These are the activations of a small neural network, seen along a few directions. Each row is one input.
In each table, some parts of the input vary, and every possible input appears once, in random order.
A made-up example of a description, with smaller parts first: line(4) and (point or line(11) or (values(3) and ring(5))).
Shared parts are said once, and a part with two or three values counts as separate values.

Other details of the inputs vary at random and push rows far along two fixed directions, the same in every table; ignore that.

Rows:
r1: [ 16   7  -4 -12 -31  -1  16  21   4   1  23]
r2: [-15   5   5   7  31   8  -2 -23  -7  14 -41]
r3: [ 23 -16 -12  35   2 -15 -16 -19 -31  -9   0]
r4: [-15   5  17  22  39  11  13 -19  -1  13 -39]
r5: [ 25   5 -11  -9 -30  -2   0  18  -2  -6  26]
r6: [-41  39  19 -36   3  16  24  26  34   1   8]
r7: [ 14  -2 -13 -10 -17 -17  -8   4  -1  -7  34]
r8: [ 10  15 -13 -30 -32  -4   7  27  10  -2  30]
r9: [-24  14  20  10  28  15   8 -11   0   0 -20]
r10: [-21   7  21  14  27   7  18 -22 -12   4 -32]
r11: [ 15 -18 -10  46   8 -15  -8 -17 -23   0  -2]
r12: [-31  39  16 -39   6  18  24  30  41   7   1]
r13: [ 33 -15 -16  30  -3  -9 -20 -12 -20   2  -5]
r14: [ 20  -4 -18 -17 -20 -10  -8   2  -2  -1  29]
r15: [ 27 -17 -22  10  -3 -15 -23 -14 -10   6   8]
r16: [ 28  -6 -11  13 -21  -9  -1  10  -1   7   9]
r17: [  1  14  -7 -28 -26  -7   0  29  27  -5  51]
r18: [ 27  -6 -14  22  -3  -8 -13   7  -4  -3  11]
r19: [  3 -59  -5  10 -24  -2 -25 -11 -16 -28 -13]
r20: [-28  29  19 -38  17  18  17  13  38   8   2]
r21: [-42 -44  28  -7  16  17  -8 -15 -10  -5 -48]
r22: [-26   8  11   7  33   3   5 -26 -14   2 -32]
Description of these inputs: values(2) or (line(4) and ring(5)).
- List by row number the other inputs of the same sort as r19. => r21
- Which other rows does r14 become when the ring(5) part takes its other values? List them by row number. => r7, r15, r17, r20

Rows:
r23: [-29  11  25  -8  21  19  16 -11   2   2 -29]
r24: [ 4 -8 -2  4 -4 -1 -1  1 -2  1 -3]
r25: [ 5 -7 -3  1 -4 -1 -4  0 -1  1 -3]
r26: [12 12 -6 10  4 -3  2  0 -2  7  2]
r27: [ 5 -5 -4 -1 -3  1 -5 -2 -3 -1 -3]
r28: [ 4 -6 -2 -1 -4 -2 -2 -4 -4  1  0]
r29: [ 3 -7 -3  1 -1 -2 -6  0  0  0  0]
r30: [ 0 -3 -1  4 -3 -2 -2 -1 -6 -6  2]
r31: [ 1 -7  0  6 -2 -1 -3  3 -1 -1  0]
r32: [ 0 -7 -3  3  1 -4 -4 -2 -1 -1  2]
r33: [ 1 -5 -5 -2  1 -2 -8 -4 -1 -3  3]
r34: [-1 -6 -1  5 -1 -3 -3 -1 -2 -2  3]
r35: [ 9 12 -7  9  8 -6  0 -3  0  6  8]
r36: [ 2 -6  1  7 -3  0 -3  2 -2 -5  0]
r37: [ 0 -5 -4 -1 -1 -5 -5 -4 -4 -1  2]
r38: [ 1 -3 -5 -3  0 -3 -6 -5 -5 -3  2]
r39: [-1 -5 -1  3 -3 -4 -2 -1 -5 -3  2]
r40: [ 4 -6 -4  0 -1  0 -8 -1 -1 -2  0]
r41: [11 12 -6  8  4 -4  4 -3 -4  7  5]
r42: [ -2  23   6 -45 -48   8  21  55  39  -5  41]
r43: [ 3 -6  0  4 -5 -1  1 -1 -6 -1  0]
r44: [ 4 -5  0  6 -6  1 -1  2 -3 -4 -3]
r45: [ 0 -5 -1  6 -1 -2 -4 -1 -2 -6  2]
r46: [-24  32  20  -9  28  17  20  -3  15  12 -19]
r47: [-34  14  22 -18  20  16  17  -5  11   5 -22]
r48: [ 2 -8 -2  4 -1 -2 -4  2  0  0 -1]
r49: [ 4 -7 -2  2 -4 -3  0 -2 -4  0 -1]
r50: [ 8 14 -7  8  7 -7  2 -4 -4  5  7]
r51: [ 1 -6 -4  0  1 -4 -7 -3  0  0  3]
r52: [ 5 -5 -3 -2 -3  0 -4 -5 -5 -1  0]
- Describe the family of inputs behind these rows. => ring(5) and (point or line(5))
- Changing only the ring(5) part turns r52 into r33. The same change can be made to r23. Which row results? => r45
- Which other rows does r43 become when the ring(5) part takes its other values? List them by row number. => r31, r34, r39, r42
- List by row number the other rows that have the ring(5) part in common with r44. => r24, r25, r26, r27, r42
- Start at r36 and move only the line(5) part, one step at a time. The first step leads to r31. Which rows follow, in order? => r48, r29, r40

Rows:
r53: [-56   6  37 -25  13  21  17  14  32   1 -18]
r54: [  5 -13  -5 -31 -21   2   1  18  19   1   4]
r55: [ -1 -20  -7  15  44   6 -26 -52 -21  11 -42]
r56: [-13 -11  -1   8  20  -2 -19  -8   2  -7   4]
r57: [ 31 -11 -22 -17 -32 -20 -24   9  -8  -9  44]
r58: [-17  39  30 -31  13  29  32  12  36  22 -22]
r59: [  5  34  12 -35 -29   9  30  38  23   8  30]
r60: [ 22 -17  -7  56  23 -16  -4 -37 -38  -3 -16]
r61: [ 18 -27 -18  -1 -45 -21  -8  16  -3 -19  39]
r62: [  9  -2 -19  24  38  -6 -14 -39 -18  18 -33]
r63: [ -3  17  12 -32 -33  15  22  33  11  -3   7]
r64: [ 21 -15 -21   2 -22 -22 -21  -2  -8 -20  42]
r65: [-47  39  24 -13  37  13  19   5  27   5 -15]
r66: [ 33   7 -34  -4 -29 -25 -11  14 -10   3  44]
r67: [ 48 -26 -23  23 -25 -10 -21   1 -17  -1  -5]
r68: [  3 -11   5  56  37  -3  -7 -24 -19   9 -25]
r69: [  0   4   5  -4 -29   6   7  45  20 -13  20]
r70: [-14 -15   3 -16  -6   5   3  -5  -7   3 -10]
r71: [-42  34  21  -5  41  13  22 -23   3   3 -26]
r72: [ -2 -11   7  28   3   6   3 -16 -23 -11 -24]
- Describe the family of inputs behind these rows. => line(4) and ring(5)
- Changing only the line(4) part turns r62 into r71. The same change can be made to r55. Which row results? => r64
- Which other rows does r53 become when the ring(5) part takes its other values? List them by row number. => r56, r65, r68, r69
